Each row below holds a small network's activations on one input, seen along a few directions.
In each table, some parts of the input vary, and every possible input appears once, in random order.
A made-up example of a description, with smaller parts first: one of 5 places around a ring, together with either a single point or one of 9 places around a ring or (one of 3 separate values, together with one of 6 places along a line).
Shared parts are said once, and a part with two or three values counts as separate values.
In the rows, zero is written as 128.

Other details of the inputs shift rows strongly along two fixed directions, in all tables alike. That doesn't count.

A family of inputs:
R1: [111  61 166 142 156 123 137  89 120 139 151]
R2: [179 118 146 139 128 110 141  62  97 163 123]
R3: [177  86 135 115 126 116 155  79 125 149 120]
R4: [230 215  65  87 129 103 132 145 110 110 124]
R5: [189 210  61  98 125 110 155 139 136 113 153]
R6: [ 57 229  63 118 117 156  54 241 142  51  99]
R7: [189 189  49 104 138 121 172 123 119 129 145]
R8: [159 107 120 155 125 116 174  71 140 152 149]
R9: [ 68  75 198 124 111 146  97 140 125 147 103]
R10: [217 195  93  91 131  96 140 110  89 141 127]
R11: [134  70 170 159 115 146 131  89 125 151 127]
R12: [167 108 142 127 163 112 170  94 124 164 155]
R13: [145 121 111 118 122 108 169  99 150 138 135]
R14: [ 91 104 166 133 128 136  74 134 108 127 116]
R15: [ 40  77 196 134 132 146 113 166 154 122 116]
R16: [ 59  87 193 173 133 142 112 155 137 121 126]
R17: [ 66 246  77 109 110 142  51 242 153  38 111]
R18: [124  53 160 141 134 135 114  88 120 142 137]
R19: [ 16  98 159 174 110 174  93 191 149 119 117]
R20: [142 114  91 119 126 121 175 101 138 144 125]
Description of these inputs: one of 4 separate values, together with one of 5 places along a line.
Question: The inputs of R8 and R2 match in every part but the place on the line of 5. If R5 is changed in the same way as R8 into R2, which row does it become?
Answer: R10

A family of inputs:
R21: [122 174 135 112 108 139  89 200 133 108 117]
R22: [103  84 153 162 140 125 136 111 136 132 137]
R23: [163 239  69  88 129 113 134 162 123 110 118]
R24: [105  97 154 139 131 143 116 121 108 150 113]
R25: [195 132  82 145 137 111 167  80 129 143 143]
R26: [192 145 104 137 138  97 160  62 110 126 138]
R27: [125  95 155 142 125 134 142 113 139 164 146]
R28: [104  90 138 127 121 136 152 125 150 136 125]
R29: [ 70 131 155 137 131 145 116 176 148  98 130]
R30: [130  88 144 159 110 134 128 101 120 145 139]
R31: [101 187 139 113 131 131 109 180 145  98 125]
R32: [197 159 111 121 147 110 146  80 110 123 119]
R33: [ 94 140 176 124 129 133  97 181 131 109 120]
R34: [110  82 140 145 130 127 112  99 116 132 141]
R35: [117  89 149 130 139 139 101 110 115 134 127]
R36: [205 130 109  97 148 100 154  85 103 146 151]
R37: [ 74 175 116 133 104 148  80 182 120  97 109]
R38: [114 103 144 120 139 129 128 119 130 146 151]
R39: [125  90 160 128 129 123 141 127 108 160 135]
R40: [179 147  75 106 150 113 165  97 122 126 150]
R41: [191 134  91 121 118 100 163  58 123 135 121]
R42: [107  72 147 151 125 148 148 128 144 151 145]
R43: [ 88  76 146 142 135 144 154 129 128 153 143]
R44: [107 100 155 123 120 126 142 121 148 148 125]
R45: [135  83 157 148 122 144 118 102 118 153 128]
R46: [ 68 143 122 147 125 145 101 174 134 113 118]
R47: [ 87 159 137 113 106 151  73 181 142  87  79]
R48: [153 185  62 116 142 115 113 143 129  91 127]
R49: [101  87 132 141 121 129 137 117 146 133 119]
R50: [177 223  85  74 112 107 120 174 131  94  98]
Question: Describe the family of inputs behind these rows.
Answer: one of 5 separate values, together with one of 6 places around a ring
Question: The inputs of R50 and R47 match in every part but the place on the ring of 6. If R33 is changed in the same way as R50 into R47, which row does it become?
Answer: R32
Question: Change only the choice among 5 separate values in R22. List by row number the other rows that result.
Answer: R25, R46, R48, R49
Question: Change only the place on the ring of 6 in R37. List by row number the other rows that result.
Answer: R23, R24, R39, R43, R46
Question: Change only the place on the ring of 6 in R48. List by row number the other rows that result.
Answer: R34, R35, R36, R38, R40
